A small network was shown many inputs. Here are its activations along a few directions, one row for each input.
In each table, some parts of the input vary, and every possible input appears once, in random order.
A made-up example of a description, with smaller parts first: one of 3 separate values, together with either a single point or one of 9 places around a ring or (one of 4 places along a line, together with one of 8 places around a ring).
Shared parts are said once, and a part with two or three values counts as separate values.

Table:
x1: -27 31 -4 114 -40 -48 30 -14 36 -64 -39 -27 -22 -45 40 77 14
x2: -12 0 -1 -23 24 21 -24 -10 5 12 -29 -19 6 10 -53 -13 -13
x3: 16 -7 4 -41 24 -2 -1 -21 -21 -13 7 16 9 14 23 -24 26
x4: -39 2 -38 22 17 40 -4 -29 3 -35 -5 -61 16 21 -38 -19 -11
x5: -2 -21 22 -45 -16 -7 17 -15 -31 16 7 70 -35 6 19 -4 -20
x6: 8 27 -4 2 24 8 8 -38 -32 -57 39 -32 14 23 33 -7 9
x7: -28 64 1 -6 -4 -34 28 -23 17 -19 -39 -22 32 -56 105 15 40
x8: 25 -26 11 12 -24 -14 -1 49 6 51 24 40 -14 -7 -25 -6 -10
x9: 38 -22 1 6 -7 -3 -9 47 14 43 18 22 10 5 -11 3 6
x10: 25 -1 -12 59 11 14 -9 35 -5 -33 41 -49 19 13 -5 -2 34
x11: -31 -25 0 -20 -21 13 -9 -8 20 40 -27 21 -38 12 -39 -4 -52
x12: 44 -11 2 6 17 -7 -9 50 -6 18 22 -4 24 -22 -29 -14 22
x13: 6 -7 15 -54 3 0 12 -18 -25 12 6 41 -8 4 22 -7 -16
x14: -23 -4 1 -32 -8 18 -29 -6 21 29 -25 1 -13 22 -42 4 -30
- What do these inputs look like to the network? => either one of 2 separate values or (one of 3 separate values, together with one of 4 places along a line)
- Change only the choice among 3 separate values in x13. List by row number the other rows that result. => x9, x14
- Change only the choice among 3 separate values in x10. List by row number the other rows that result. => x4, x6

Table:
x15: 8 -35 0 -50 8 26 -17 -16 -8 30 2 45 3 26 -34 -19 -37
x16: 42 -44 12 -35 -3 4 2 19 -6 47 15 40 -1 20 -18 -14 -28
x17: -17 20 -26 47 -9 12 -3 -11 6 -50 -13 -72 7 -7 -17 17 4
x18: 4 -19 13 -77 10 16 -10 -20 -4 41 -5 48 -24 21 -10 -16 -34
x19: -32 41 3 20 24 -22 11 -46 9 -61 -32 -32 13 -33 56 1 44
x20: -25 48 12 -3 13 -39 44 -64 2 -44 -38 -20 -7 -16 104 -5 40
x21: -14 41 -32 67 -14 -19 17 26 10 -41 -7 -38 16 -44 17 26 44
x22: 0 -38 17 -55 -5 0 -3 17 -7 56 25 60 -20 -18 -2 -11 -18
x23: 7 -15 -7 -11 26 41 -39 13 7 29 13 -36 11 52 -60 -28 -13
x24: 19 43 11 23 -8 -52 32 -27 -27 -44 -13 14 15 -28 113 22 33
x25: -11 -9 36 -92 -8 -4 15 -42 -9 39 -13 75 -30 38 6 2 -32
x26: 10 -27 -11 7 -4 37 -34 55 4 41 40 -22 17 7 -48 -20 5
x27: 12 -18 54 -75 -15 -22 -3 13 -31 31 3 85 -43 16 7 -4 -11
x28: -13 -14 -15 56 6 27 -14 1 16 -31 20 -34 12 15 -33 20 -41
x29: 23 -38 -1 -13 5 17 -11 36 -9 40 24 30 -8 20 -52 -21 -12
x30: -14 -17 -10 -48 8 26 -16 12 -9 43 -19 -4 -5 31 -65 -38 -23
x31: 5 27 -17 72 -28 -18 -1 33 21 -20 -19 -57 -10 -25 -26 13 40
x32: -17 33 -22 39 8 -7 1 -18 8 -73 -7 -50 24 -20 16 32 11
x33: 13 36 9 47 6 -45 23 -10 -10 -42 -9 -14 25 -39 68 24 36
x34: 0 -16 -27 81 -21 22 5 29 37 10 33 -20 4 -16 -23 20 -7
- The inputs of x25 and x27 match in every part but one. If x18 is changed in the same way as x25 into x27, which row does it become? => x22
- What do these inputs look like to the network? => one of 2 separate values, together with one of 10 places along a line
- Change only the choice among 2 separate values in x17. List by row number the other rows that result. => x31
- Change only the choice among 2 separate values in x33. List by row number the other rows that result. => x19
